B =
[[ -24.46  136.24  -16.45   86.44  -23.10   70.52   39.80  146.41  146.21
   179.64   48.80  -19.64]
 [ 121.00   32.83  134.43   38.36  120.67   52.21   24.15   41.09   47.41
    12.93   76.81  103.92]
 [   5.08   50.00    7.53   83.72    6.04  100.36   66.08   46.59   50.20
     2.87   99.29   18.16]
 [  68.57    2.92   92.83   48.10   69.37   88.19    0.66   12.30   26.36
   -81.22  122.58   58.85]
 [  -3.51   95.48   19.40   69.64   -1.93   76.78   -1.53  112.10  120.25
    92.93   78.90   -8.43]
 [-150.44  173.74 -167.31  144.94 -148.09  117.07  121.95  164.41  154.83
   215.31   52.92 -106.17]]
Report the minimum.
Answer: -167.31
Report the entry just right of 5.08.
Answer: 50.00
The entry just left of 41.09 -> 24.15
The entry just left of the smallest entry: 173.74
The maximum: 215.31
Report the entry just left of -16.45.
Answer: 136.24
Report the entry just right of -148.09.
Answer: 117.07
Report the entry just right of the largest entry.
Answer: 52.92
The entry just left of 58.85: 122.58
Report the entry just left of 99.29.
Answer: 2.87

M =
[[-3.08  4.24 -1.21  2.84  3.60  3.47  3.98 -1.97 -2.01]
 [ 0.66  1.84  3.35  4.26 -3.07 -1.42 -3.40  2.55  3.32]]
Counting starts at 0.
Report the minimum.
Answer: -3.40
The entry in row 1 and column 1 is 1.84
Report the top-right entry.
Answer: -2.01
The entry in the top-left corner -> -3.08
Report the entry just right of 2.55.
Answer: 3.32
The entry in row 1 and column 0: 0.66
The entry just right of 4.24 -> -1.21
The entry at row 1, column 2: 3.35
Report the top entry of the column that holds the largest entry.
Answer: 2.84
The entry in row 0 and column 1: 4.24
The largest entry is 4.26

[[ 4.41 -2.56  2.65  0.86 -0.75  0.93  1.21  0.53  2.30]
 [-0.14 -3.40  4.40 -0.33  2.42 -1.41 -1.37 -0.22 -0.75]
 [ 0.81 -1.63 -0.19  1.11 -0.76 -4.78  1.27 -0.90  0.51]]
Rows and columns are numbered from 0.
What is the centre entry?
A: 2.42
The entry just left of -3.40: -0.14
What is the entry just left of -2.56?
A: 4.41
The entry in row 0 and column 1 -> -2.56
The entry in the top-right corner: 2.30
The entry in row 2 and column 0: 0.81
The entry just right of the centre entry: -1.41
What is the entry directly above -0.33?
A: 0.86
The entry in the bottom-right corner is 0.51
The entry just left of 0.86 -> 2.65
What is the bottom entry of the column that holds the smallest entry?
A: -4.78
What is the entry in row 2 and column 1?
A: -1.63
What is the entry directly above -1.37?
A: 1.21
The entry directly above 2.42 -> -0.75
The entry just right of 1.27 -> -0.90
What is the entry just right of 1.21?
A: 0.53
The entry directly above 1.27 is -1.37
The entry just left of 1.21 is 0.93

Questions about the table below. Rows and columns are numbered from 0.
1) What is the entry at row 1, column 0?
2) What is the entry in row 0 and column 2?
3) What is the entry in row 0 and column 0?
4) What is the entry in row 2 and column 0?
5) What is the entry in the bottom-right corner?
6) What is the entry in row 1 and column 1?
7) What is the entry just right of -338?
8) What is the entry directly above 92?
[[-377 -327 -595 -721]
 [   2 -120 -257  -50]
 [ -17 -794 -893  -47]
 [ 651  -98 -368  524]
 [-473 -283 -141 -253]
 [-609 -175   -3  -71]
 [ 309   98  107  186]
 [ 131  -67   15  175]
 [-258 -227 -113  -89]
 [-332 -217 -222 -459]
 [-497  107   92 -631]
 [-338  -68  217   10]]
1) 2
2) -595
3) -377
4) -17
5) 10
6) -120
7) -68
8) -222
